A small network was shown many inputs. Here are its activations along a few directions, one row for each input.
Each table varies a few parts of the input and shows all the possible inputs, shuffled.
Descriptions start from the smaller parts, as in this example, which fits no table here: line(6) and (point or line(9) or (values(3) and ring(8))).
Shared parts are said once, and a part with two or three values counts as separate values.

Other details of the inputs shift rows strongly along two fixed directions, in all tables alike. That doesn't count.

A family of inputs:
x1: [ -4 -37 -59 -26 -44  28 -16  26  -1   3  -2 -16 -15   7   0  -6]
x2: [  6  10 -32  -8  34  -5  35 -14 -19 -50 -11 -24 -21  28 -26   3]
x3: [ -2   2  35  15  33 -28  10 -11   8  -8   5  35  15 -25  -5   4]
x4: [  2 -33 -36 -35 -33  27   7  26 -12  -7 -10 -28 -22  13  -2  -8]
x5: [ -7  -5 -78 -39 -35 -21  14   2  -2  -2  26 -27 -36  76 -22   1]
x6: [  9  14 -15  -3  42 -12  43 -17 -25 -51 -14 -19 -23  23 -25   5]
x7: [ -7 -33  14  -8 -34   8 -22  29  15  32   8  33  13 -32  17  -5]
x8: [ -2  -3 -54 -16  21   2  25 -12 -11 -50  -5 -37 -19  28 -25  -2]
x9: [ -1   3 -24   8  27  -8  10 -11  -1 -28   0   4  -3  -1 -16   6]
x10: [-12 -42  63   4  19   4 -14   5  31   9   1  31  35 -58  18 -12]
x11: [  9  10 -27 -20  -3  41  16  -7 -24 -28 -25 -81 -21  40  -1 -12]
x12: [ 21  44  55  30  72 -54  53 -29 -39 -35 -16  37 -21  -6 -21  26]
x13: [-43 -68  -8 -32 -22 -14 -40  -2  81  35  53   5  47  -6  13 -22]
x14: [-19   0 -46 -28 -30  -4 -17 -16  32  21  33 -56   7  63   1 -12]
x15: [  7   0  13   6 -14  -5  -2  21  -8  17   0  40  -4 -16   3   8]
x16: [ -3  12  61  20  -2   0 -19  -4  17  35   4  13  33 -31  25  -4]
x17: [  0 -33  55   3 -20   8 -20  30   9  35  -4  48  12 -51  24  -3]
x18: [-12 -23 -54 -23 -38  53 -33   3  20   5  -2 -69  11  16  12 -23]
x19: [-22 -61  30 -15  -2  15 -23   9  46  11  10   6  42 -49  18 -22]
x20: [ -6  -3 -17 -13 -21  33 -15  -3   9   4  -4 -50  11  16  11 -18]
x21: [ -2  -2  64  10  -3  15 -21  -2  14  31  -4   0  26 -33  30 -11]
x22: [  6   1  -3  14 -17  -7 -13  20  -7  19   2  46  -7 -19   2  12]
x23: [  7  38 -15  20   3   7  -7 -13 -10   1  -5 -18  -1  15  -1   6]
x24: [ -8 -23 -44 -14  10   8   3  -7  10 -29   1 -23  -1   3 -13  -6]
x25: [ 17  33 -15  16   2 -20  18   7 -37  -7  -8  32 -33  14 -16  25]
x26: [ 15  16  38  18   1 -22  11  14 -21  14  -6  53 -11 -18   0  15]
x27: [ -4 -43  35 -14 -28  16 -15  30   6  27  -5  24   3 -39  23  -8]
x28: [  5  28  -7   5  -1  17  -1 -11  -7  -3  -8 -33   1  22   2  -6]
x29: [ 12  21  20  23  -4 -31   2  11 -17  18   4  61 -10 -17  -3  21]
x30: [  4  35  26  27   4  -8 -14 -13   1  20   4   9  16  -6   9   6]
x31: [ 24  94  33  56  41 -41  21 -33 -38  -1  -8  30 -14  17 -12  32]
x32: [ 21  66  31  31  29 -17  24 -25 -31  -5 -14  -3 -12  20  -6  15]
x33: [ -9 -20 -39 -13  12  14   3  -3  10 -31  -1 -24   1   6 -13  -7]
Description of these inputs: values(3) and (point or (values(2) and line(5))).
- The inputs of x5 and x13 match in every part but the values(3) part. If x27 is changed in the same way as x5 into x13, which row does it become? => x12
- Change only the values(2) part in x16. List by row number the other rows that result. => x32
- Change only the line(5) part in x16. List by row number the other rows that result. => x18, x20, x21, x30
- Change only the values(3) part in x26. List by row number the other rows that result. => x6, x32

A family of inputs:
x34: [  7  21  36  26 -13   0 -23  14  -4  35   1  45  19 -39  16   6]
x35: [-23 -31  45   4  13  28 -33 -19  56  12   8 -30  66 -38  24 -31]
x36: [ 21  42  29  16   3 -21  15  -5 -39  11  -7  18 -25   3   0  22]
x37: [ -7  33  37  31  12 -37 -11  -9  21  24  20  56  20   0   0   9]
x38: [-20 -27  -2   0 -28  10 -47   3  53  39  25   7  44 -27  21 -17]
x39: [ 14  29 -45   2  26 -25  45  -7 -43 -46 -13   7 -41  26 -33  22]
x40: [ 12  48 -27   1  21 -39  33 -35 -32 -22   5 -23 -36  58 -24  16]
x41: [ -9 -59 -80 -63 -73  79 -13  38   6  -7 -16 -94 -13  41   9 -37]
x42: [ 30  57 -30   0  49  30  60 -31 -64 -76 -50 -93 -48  56 -25   0]
x43: [  5  -8  56  14  10 -40   1  12  13  26  10  84  15 -41   3  11]
x44: [-23 -74 -11 -24 -31  32 -29  36  44  13  12  17  21 -29  12 -20]
x45: [  1  13  91  38  68 -26  14 -20   4 -17 -10  52  29 -58   4   5]
x46: [-20 -70 -38 -42 -66  72 -55  33  33  29  -9 -57  12 -18  30 -30]
x47: [ -2  28  36  31  18 -43 -17 -20  13  30  23  41  18 -16   4  20]
x48: [-13 -80 -87 -55 -36  46 -12  20  14 -27  -6 -67 -18  12  -4 -22]
x49: [ 37  72 -47   9  17  -5  54  -7 -74 -42 -28 -22 -61  73 -35  27]
x50: [  0  32  -2   5   8 -29  21 -12  -3   2  16   2  -9  35 -14  12]
x51: [ -8 -24  41   7   3 -30  -3   6   6  16  16  57   7 -40  11   8]
- What do these inputs look like to the network? => values(3) and (point or ring(5))
- The inputs of x39 and x38 match in every part but the values(3) part. If x51 is changed in the same way as x39 into x38, which row does it become? => x40
- Change only the values(3) part in x48. List by row number the other rows that result. => x46, x47

A family of inputs:
x52: [ -4  18   4  20  29 -15   1 -14   6 -12   5  15   9  -4  -8   7]
x53: [ 12  45  -4   6  25 -13  28 -28 -23 -24 -10 -42 -15  45 -16   6]
x54: [ -2 -18 -13 -10 -16  51 -19   6  10   2 -12 -43  11  -5  13 -19]
x55: [ -7 -19 -28 -10 -18  46 -22   7   9  -7 -11 -36  15 -13  11 -17]
x56: [-17 -46  14 -15   3   2  -9   2  31   1  12   2  26 -26   6 -14]
x57: [-15 -23  31 -17 -10  10 -14  -1  29  22  11 -19  26 -11  21 -18]
x58: [ 16  27  38  37  43 -35  21  -6 -20 -10 -10  61  -6 -36 -12  22]
x59: [ 16  67 -42  11   3 -34  29 -22 -37 -13   4  -9 -40  61 -27  20]
x60: [-15 -35   6   1  11  -2 -16   2  37   4  11  16  29 -33   4  -8]
x61: [ -2 -21  50   1   3   7  -7  10   9  11  -8  23  14 -36  18 -11]
x62: [  9   3   2   4  -6 -18   5  14 -19   4   2  38 -21  -5  -5  17]
x63: [ 15  39 -47  -6   5 -46  43  -6 -36 -19   9  14 -46  63 -35  28]
x64: [  9  36 -35   3   8 -26  24 -17 -27 -14   5 -11 -34  48 -18  18]
x65: [  7  -2  56  22  26 -23  14   2  -9  -2  -6  54   6 -45   2  11]
x66: [-12 -34 -29 -39  -3  25   7  -5  12 -25  -3 -58  -4  29  -3 -25]
x67: [ -3 -31   2  -9 -41  -3 -18  37  10  35  12  48   2 -18  10   4]
x68: [  0   8  18  18 -36   2 -28  18   7  44   9  40   9 -21  17   3]
x69: [-11 -34 -29 -14 -12  45 -18  18  12 -14 -11 -24   8 -14   4 -14]
x70: [  0 -24 -18 -37 -20  42   8  12  -9 -12 -18 -64 -12  17   7 -19]
x71: [ 13  47 -16  13  32  -6  23 -31 -19 -25  -6 -36 -13  42 -17   8]
x72: [-14 -23 -66 -28 -14  42 -15  -8  18 -23  -1 -76  13  25  -1 -24]
x73: [ 11  31  69  34  13 -10  -2  -5  -8  20 -12  28  14 -27  14   9]
x74: [ -7 -25   3  -6 -34  15 -29  19  10  32   3  15   4 -22  18  -2]
x75: [  0  12  33  20   9 -52  -5  -4   6  26  24  65   4 -15  -2  20]
- What do these inputs look like to the network? => values(2) and (line(4) or ring(8))
- The inputs of x57 and x70 match in every part but the values(2) part. If x56 is changed in the same way as x57 into x70, which row does it become? => x65
- Change only the line(4) part in x68. List by row number the other rows that result. => x62, x67, x74
- Change only the values(2) part in x63. List by row number the other rows that result. => x67

A family of inputs:
x76: [ -8  -6 -28 -21  -7  25  -5 -13   9 -10   1 -66  -2  37   3 -15]
x77: [ 16  32  -1  19  34   5  19 -12 -30 -32 -25  -8 -16   4 -12   9]
x78: [  0   0   1  -6  19  13  17 -11  -9 -26 -11 -32   1   2  -2  -7]
x79: [  2   8   7   4  23 -29  17  -8 -14 -15   5  32 -10   0 -13  11]
x80: [  5 -25 -72 -31 -10  35  13  10 -17 -37 -18 -57 -24  21 -14  -4]
x81: [ 11  29 -22   3   0 -33  20  -6 -26  -1   5  17 -35  30 -18  21]
x82: [ 12  21  -5   8  27 -21  34  -8 -24 -31  -9   7 -15  18 -25  14]
x83: [  3  20  37  14  43 -14  20 -24  -3 -18  -9 -11   8  -4  -4   3]
x84: [ -2   8 -23  -9  -4 -13   2  -5   8   0  17  -8  -5  29 -10   1]
x85: [ 11  14 -11   4  15 -23  27  -5 -34 -26 -10   6 -32   6 -17  15]
x86: [-10 -38  50  13  -4 -16 -23  16  28  37  14  70  23 -60  18   3]
x87: [-27 -70  20 -27 -15  48 -42   9  54  12   2 -37  46 -37  31 -36]
x88: [ -1   1 -13  -1 -18 -18  -7   8   8  21  18  25  -6  10  -1   4]
x89: [  0  17   6  13  -5   9 -14  -6   4  13  -3  -5   8  -1   7  -3]
x90: [ -3 -20 -35 -17  -1  45   2   2  -4 -32 -22 -57  -6   7  -2 -17]
x91: [-14 -40 -33 -27 -49  19 -29  17  18  20  12 -22   4   1  14 -14]
x92: [  6  43  31  18  27 -25  10 -29   1   6   2  -7   8  15  -2   5]
x93: [ -5   9 -13   6 -15  -4 -13   9   9  15   7  16   4   3   2   3]
x94: [-13 -12  -5 -13 -18  24 -16  -4  19  12   8 -35  18   4  15 -19]
x95: [ -2 -10 -17 -11  16  -5  16  -4   3 -22   3  -7  -6  11 -13  -2]
x96: [ -7  -7  40  25 -20 -10 -39  13  29  56  22  57  33 -50  23  10]
x97: [ 11  43  22  23  12 -17   8 -20 -13   5   0   8   3   7   0   7]
x98: [-13 -33 -19 -16 -15  28 -13  18  14 -10  -3  -6   8 -16   3 -12]
x99: [  8  33   9  19   6 -31  11  -7  -8   7  11  25  -2  18 -13  17]
x100: [-10 -33  46  14  -4 -18 -23  16  32  36  18  72  28 -56  17  -2]
x101: [ -7   9  25  11  -4 -34 -16  -1  16  34  24  53  16 -11   7  10]
x102: [ 26  15  10   0   7  -2  42  17 -54 -21 -28  13 -44   8 -11  16]
x103: [ 12  48  14  33  15  -7  -2 -12 -16   5  -5  12  -4   6  -1  14]
x104: [  1  -6  17   2  12  12   1  -6   2  -9 -13 -10  15 -19   7 -11]
x105: [ -3 -48 -38 -49 -66  55 -15  44  -3  13 -14 -44 -18  19  14 -20]
- What do these inputs look like to the network? => values(2) and (point or line(6) or ring(8))
- The inputs of x97 and x104 match in every part but the values(2) part. If x93 is changed in the same way as x97 into x104, which row does it become? => x98
